Each row below is a small network's average activation on inputs in which a field has the value named, seen along a few directions.
Related values have similar rows: they may be neighbours, one step apart, or belong to one group.
Strong random noise was added to every row along 21 fixed directions; ignore it. To show where, here is one row again and again, with new noise each time:
[  56 -192 -280  132 -205    0   21   60  159  158  386  -46 -125 -502
   42   79 -192  123 -350  112  336  406  -87 -150  174  -42  313  207
 -223  -81  -79 -396  149]
[-427  -63  503 -122  209  -94 -284 -101  173 -247 -369 -363  430 -121
  129  257  330 -172 -146  386   31 -127 -264 -243  161   72  240  -80
 -108  -14 -216  268  135]
[ 101 -125 -102  381  200 -272   12  147  635  231  -98  -37 -143 -391
   16  263   56  139  607  123  352 -385  358  747   71  256   73 -114
 -174  444 -225  114 -260]
[ 109  -44   84 -183 -157  -77  331 -337   89  465 -144   23  206 -145
  -43  157 -585   58  259  316   67   42   65   60 -111   92  232 -296
 -425 -113  106 -103 -420]
[  23  265  341 -175 -215   76  290   -2  -43  127  -59   73   21  141
  251  151  -71  203  146  -92 -112  -37  279  144 -276  -28  -93  155
 -114  -92  294  171  -64]
[-437   96 -371 -124  -34  435  548  -16 -256  283  -95   49  179  129
  220 -108 -296  -69  -74  107   -5  252 -115  127  -44 -242  410  147
  -47 -158   31  150   99]
[  82 -175 -135   74   15  422  127    4   43  242 -101  261 -194   49
 -163  209 -234  117  175  -34  -29  363  170  425  -21   42 -183  -61
 -113  405  198 -354  -46]
[ 112 -217 -366   52   58  -32   90  -60   87 -100 -108 -255 -503   36
    5 -307  -45  103 -330  328  172 -181 -230 -263  196  143 -188  -29
 -314  300  140   -3  -94]
[-234  204  -95 -115   52  284   74 -294 -371   51 -446  118   78  349
  579  437  219  159 -244  252   11  -76   31 -248  162  131   10  134
  545 -188  394  204  -51]
[   1 -129 -374 -529  206  -68 -127  185  112 -245  369   16 -146 -143
   37 -584  -71 -730 -521   -4  116  413 -175 -403  149 -400  308   12
 -362 -368    7    0  422]
[-195   70  -48 -160 -178  -90 -102  269 -182 -102   84   19  -86  198
  106 -180   66  297   90 -594 -178  177   49  293  -11 -121  -99  320
  182   21 -308 -187 -194]
[ 117  191 -481 -273   65 -165 -216  104 -365 -483 -226   17 -385  128
  103  442   99  -24 -284 -366   48 -216  341  -55  323  -98  -47 -266
  736 -211  154 -328 -331]
[ -61  -55  722  563 -379   49 -217 -214    1 -123  -87   44  -23 -377
  369  232 -288  593  263  214 -208 -155   60 -155 -148  366 -331  -89
   14  336   51 -148  -41]
[ -43  -99  335   46 -419  258 -559  -14 -142 -430  -40  219 -132   62
 -340  -44   83  191  124 -367 -521  -25  -85 -157   29   26 -272 -141
 -146  140 -292  -68   56]
[   9   46 -218  102  -38   96 -155  226  247  -38 -299 -617 -194   82
   40  104   55  452  162  456   72 -268 -204   81  102  194 -180 -299
 -453  278  -95  203 -233]
[ 104 -319   26  350  -90 -185  -89 -163 -237 -129   38  215  377 -146
 -368  -41 -232 -109   -8  243  -37  370 -205 -139  211  -33  188  -47
  107  -19   50 -122  -78]
[ 194   47  333 -309 -140  -14  118 -351  394   14 -283 -735  240  479
 -480  -17   76  188 -111  -83 -310  251  163 -436  -17  315 -516 -281
  184  442  251   -5  314]
[-411  144  -59   71 -187  -52 -220  -40  120 -292 -329  147  508  105
 -295   97 -173 -379  453  226 -156 -103  138   32 -142  -16  164 -244
  -25  170  -99  439  259]
[-437  -87  267 -190 -214  -57  158   -7  -92 -270 -224   26   47 -100
  352   83 -270  215  126 -435 -118  297  303  309  193 -113   94  188
   32   58   95   31 -237]
[ 181  150   22 -457   53  387  -56   24  421  259 -195   65  153  306
  -61  135  109  -34  211  139  -52  -88 -104 -141  -64  -51  -61 -355
 -449 -216 -164  110 -136]
[ 415 -162  139  329 -220 -323  -90  144 -201 -205  405  364   61  -40
 -303  -72 -414  -25  392 -368 -251  534  567  397   23  -77 -166 -122
  217  135  177 -281 -136]
[-423  -40  198 -261   22   92  -72  123  -64 -606 -143   38 -227  339
  317   40   80 -183 -235 -235 -123   67  355  -93  202 -111 -192   43
  -49  205   45   80   68]
[ 182 -200  565  -76  187   90 -289  -21 -384 -163   55  -23  141   34
  102 -433 -331  -42  234  -28 -588  281 -254  -73   38 -114 -176 -571
  -48 -213 -102 -136 -272]


Values of POG:
lumov: [-191   22  102 -190 -257 -186  233 -183   33 -178   71  215  253  411
  203 -332  -42  -24  188 -467 -165  225  333 -168  189 -113  -71  254
  104 -265  275  581  -68]
zonov: [ -18  190  254  138   85  374  -64  -99  129  190   84  271   93 -192
 -295  477  253 -160    8 -152   87 -524 -217 -269 -292 -100   59 -188
  402 -352 -362 -205  264]
pas: [-314  -68   37 -183 -275  596    0  -95  318 -218  -98  389 -124   37
  -95 -172 -201 -124  491 -678 -387   85  344  215   49 -123 -165 -247
 -144  142  -13  318  205]
gopi: [ 198  250  122 -246  177  -41  311 -185 -110  448 -244 -283  435    6
   44  -55  -55  198  -75   70 -132   74 -274  -74 -227   69   34  -34
  358 -119  114 -235  -55]
getep: [  81   50  104 -299  -28  -96  104  -88 -143  -82 -366  135  249  252
 -157  222 -166  -74 -108  242   23   15  -30 -126  -30   -6  -42  -67
 -401   51  125 -163 -382]
tuto: [  54 -204 -362  136   79  199 -202 -125  164 -164 -224  123  -61 -306
  -59 -103  -53  -96   97   18   11   74   -1   38  347   91  108 -169
   30  152   48  210  200]
zaf: [ -53   76  358  -22   39 -136   13 -137   53 -144   65 -484 -433  241
  210 -306 -202   15   22   34 -156 -271  171 -255 -323  219 -673 -257
   41  295  427  107  127]
mamad: [ 137  130   76  301   52  433  613 -339  290   26 -566  205  641   19
  470 -172 -115  277   -4  350 -211   74   85 -282  152  243   18  -43
  558  391  103  105  224]
miza: [ 318  -46 -595  252   40   17 -132   -4  200  279 -156  112  327   83
 -212  537  193  116   44  575  438  219 -121  -41  330  142  123   15
  -45  -79  277  115 -133]
sako: [-120 -181   79  177 -190 -175  384 -402 -383  103  214 -166   65  175
  -56  -42 -221  170 -291 -109   22   63   15 -383  227  116   73   92
  127 -157  -38  -65 -220]
mez: [ 234 -160  188 -126 -102  559 -189 -308 -581  -24  254  109 -713   16
 -420  133 -235 -118 -184 -365 -366  -49  -54 -293  -56  -99 -311 -535
  -13 -345  336 -238   62]
ped: [ 229  298 -331   57 -423 -207 -308  386   94 -171   54  243  217  292
 -473  741  189  223  101  -14  363 -164   99  -97  -82  -51 -100  100
 -140 -131 -278 -290 -367]
von: [ -22  251 -166  -89  -17  109  479  198  -53  250  -63 -668  -48  597
 -202  506  129  320  115 -104  119   27  398  426    1  -31 -144  -67
  142   18  291  267 -176]
nubut: [  78   30 -172   -4  443 -525  -85   74  290  -77 -215 -159 -123 -134
   24  182   95 -201 -146  406  622 -417 -225 -116 -205  110 -262   -6
  135  187  240 -330 -240]
zod: [-459  203 -104  -96    5 -205 -668 -201 -126 -205 -234 -431  496 -208
  164  244  281 -163 -425  326  -58  146 -173 -424   41  299  281   66
  506  126 -213 -150  560]
luzal: [ 263   53 -292 -517   83 -159 -455  173  464   73 -228 -121    3 -443
   94   93 -139  134  278   21  385   78 -577 -167   83 -244  -20 -284
 -117 -746  354   14 -400]
The values of POG form a ring.
Q: Name the neighbours of nubut, in listed order.
A: pas, zod
Q: Name the neighbours of von, in listed order.
A: zonov, luzal
Q: Name the neighbours of gopi, in listed order.
A: lumov, miza
Q: Name the neighbours of ped, in listed order.
A: tuto, sako

Values of KAN:
kini: [ 314 -102  217 -243  255 -413   88    7 -237  147   53 -183  108  137
   81 -501  317   72   26 -129 -191  -43 -242  217  187  -84  159  117
   30 -375  -69  306 -479]
kefo: [  76 -158  -17   14   17 -169 -149   35   17   98  158  -20   51  -82
   68 -269  315   78  151 -231 -123   70    6  273  266   59  207  240
 -197  -96 -225  393  -57]
baro: [ 259  232 -140    2  -42  132  210 -125   -6   87  -71   56 -231  286
 -189    1 -254  -72  108  148  -71 -499  146 -227 -312  120 -313 -422
 -110  129   38  -61  -85]
benet: [-129 -141 -282  393   95  608 -511   78  386   13  317  547  -20  155
  -36  -40  353 -248  329 -151  -81  124  -53 -190  193  -80 -173 -162
  376 -118 -223  313  580]
sufut: [-285 -442 -278  303  -15  241 -197 -324 -183    3  203 -292 -289   11
 -283 -189  128  -36 -250   98  -56   10 -324 -284  398  163   95 -154
  -33   62 -247  139  154]
bizeg: [ 435  -14  436  363 -143  543  526  -21  342 -258  -18  462  364  150
 -416 -203  180  184 -212 -287 -329   -2  -80 -528   63 -114 -270   20
  129  285 -241 -255  276]
gebe: [ 384 -431 -185  158  281   14  412 -366  167  369  366  112 -279  170
 -107 -272  -88 -416 -148  384  147   50  342    8  316  199  110 -236
 -393  168  109  133  -69]
fase: [ 386    3  149 -949   37 -263 -103 -322 -233  -46 -136  106 -546  126
 -233   13  140 -370 -405 -398 -182  -98  326   16  -61   46 -112  -21
 -368 -146  536 -147 -217]
dur: [ 101  199 -157 -309 -246 -354 -269 -283  290  724  309  -81  488 -120
 -283  259 -231 -225  415  184  100   -3  183  -30 -221  220  491 -317
 -411 -427 -474   38  -61]
vug: [-293   29 -451 -326  -81  307   48    5  222  370  -21   86  249  404
 -237   10   34   82  204 -543   24  620  -35  194  -47 -103 -131  254
  318   13  -13 -176  126]
farav: [ 576 -211 -280  140  675 -316  331  281 -133  -49   78 -217  190   82
 -357 -872  286 -394 -332  458  119  123 -553   84  106 -196  142  206
 -118   79   54  215   71]
guzi: [ -89 -317  490  280 -261  374  238  -82  408   78 -102  -95    6  256
 -265 -100  -12  510  339   -3   38  162 -512 -259   42  -80 -577  134
 -351  -15  469  510  -56]
dilub: [-283  -77  817 -109 -108 -224 -488 -273 -297 -230 -117  -60  277  100
 -176  220  126 -119  -51   19 -249   30 -150 -305 -156   96 -142   42
   74  -69   16   42  133]
gurub: [ 321 -182 -242   36  604  144  -60   75 -263 -153 -300   89 -205   -5
  144 -195  264 -255 -457  523   53    8 -308  -18  300   -5   48  -43
  104  163  186  -79   27]
gube: [ 225  -85 -102   -9  294  542 -123  139   35 -258 -193 -222 -142  -96
 -189  205  279   45  -31 -372 -218   43   22   95  434 -149  -11 -498
  446  -55 -115  -45  150]
mos: [  50 -307  172  509  303 -200 -119  -36 -309    4  -91  173    3   62
   11   31  185    2  108  498   36 -336 -223  276  152  170   64  -59
  -65  176 -235   25 -534]
The values of KAN form a ring.
Q: Name the neighbours of vug, in listed order.
A: sufut, fase
Q: Name the neighbours of benet, in listed order.
A: kini, guzi
Q: Name the neighbours of gube, in listed order.
A: farav, dilub
Q: Name the neighbours of kefo, in listed order.
A: bizeg, dur
Q: Fewest steps between mos and baro?
A: 8

Values of MAME:
lugu: [ -47   64   37  351 -221 -334  203   84  293   79   46  180  274 -261
 -253  366   -5 -157   -4  633  473 -288   87   81 -235   56  436  313
 -574  189 -194  122   67]
sut: [   3  507  -34  -21  218   57   -5  580  282 -209 -375  459  335   57
   -1  145  242 -193  285   95  160 -363 -103  288 -592 -268 -110  263
   82  158  -90    1  216]
vevub: [-164  -55  206   79  -51   50  426  258  116 -235  268 -247  339  452
 -497 -264 -132   86   95 -849 -251  346   90  -60   66 -368 -235 -148
  652   56 -518 -362    1]
denab: [ -52 -377 -381  248  283  174 -264 -278 -104  101  -33  -83 -323 -312
   22  272 -270 -185   52  327  120  159   42   98  354  212   50 -523
  114  118  365  -89  -11]
tus: [ 182   37  -42  223  170   13   35   86  -56   93   16 -169   92   28
    3  537   94   35    5  317  158  112  210  211  124   52   75 -209
  197  -50  250  -36 -111]
figuf: [ 300  -51   94 -451  138  -76 -236  116  396 -527 -311  532   22  -21
  496 -264  331   43 -274 -306   39   69  -78 -370  445 -171 -129  197
  133 -177  -72 -137 -260]
revi: [-448 -109  130  -27  168 -289  -20   71 -221 -153   -2 -624  155 -304
 -340  323 -227 -211  128 -159  143  126 -129  265   47 -254  246 -313
  178 -313  183   14 -116]
moki: [ -30   56 -135   62 -329 -264  -35 -139 -509  148   89 -234  -79 -507
  388 -504 -564  267  228  -90 -391  217  127  408 -114  157  295   69
  -29   16  140  123  -19]
savog: [-305  -43 -105  209   85  332  284   53 -616  119   92 -300  -10  180
   12  196 -574  -52 -107  335  -61  535   39  173 -135 -109  -36 -227
  195  169  360 -318  151]
vumi: [ 620  -66   13 -307  250 -121  305 -194  212  323 -388  125  174 -226
 -214  -78 -131  107   -4 -147  104  391 -165  140  -83   27 -233  138
  283  109  622 -378 -111]
nado: [-269  147  394 -475  228 -294  153  -16  424 -234 -149 -112  186  524
  140  325   -1 -428   54  -55  165 -282  468 -289  -21  -86 -211 -374
   68  -81  -52   35 -232]
meru: [-214  226 -216  -21 -357 -205   31  185  292 -389 -246  238  366 -276
  -87   -9 -546  -14  398 -219  130  149   86   -6 -222 -234    0   35
  118   37  152  -33   63]
gevef: [-171   90 -216  193 -586 -135  -59  255  -78 -412  165  639  -92 -190
  124   13 -494   13  121  138  256  -64   38 -158 -182 -228   53  300
 -644 -142  124   68 -188]
kolid: [-136  218  534  -31 -131  -47  335 -112  254  118 -223  537  388 -110
   83  -38  187  182   16 -233   23 -551 -252 -158 -428  -15   30  482
  157   81 -527 -326 -151]
The values of MAME form a ring.
Q: Going along MAME from tus by way of its neighbour nado, in what order are denab, revi, vumi, kolid met?
A: vumi, revi, denab, kolid
Q: Fewest steps between figuf and sut?
A: 4
Q: Name the neighbours of lugu, in listed order.
A: vevub, savog
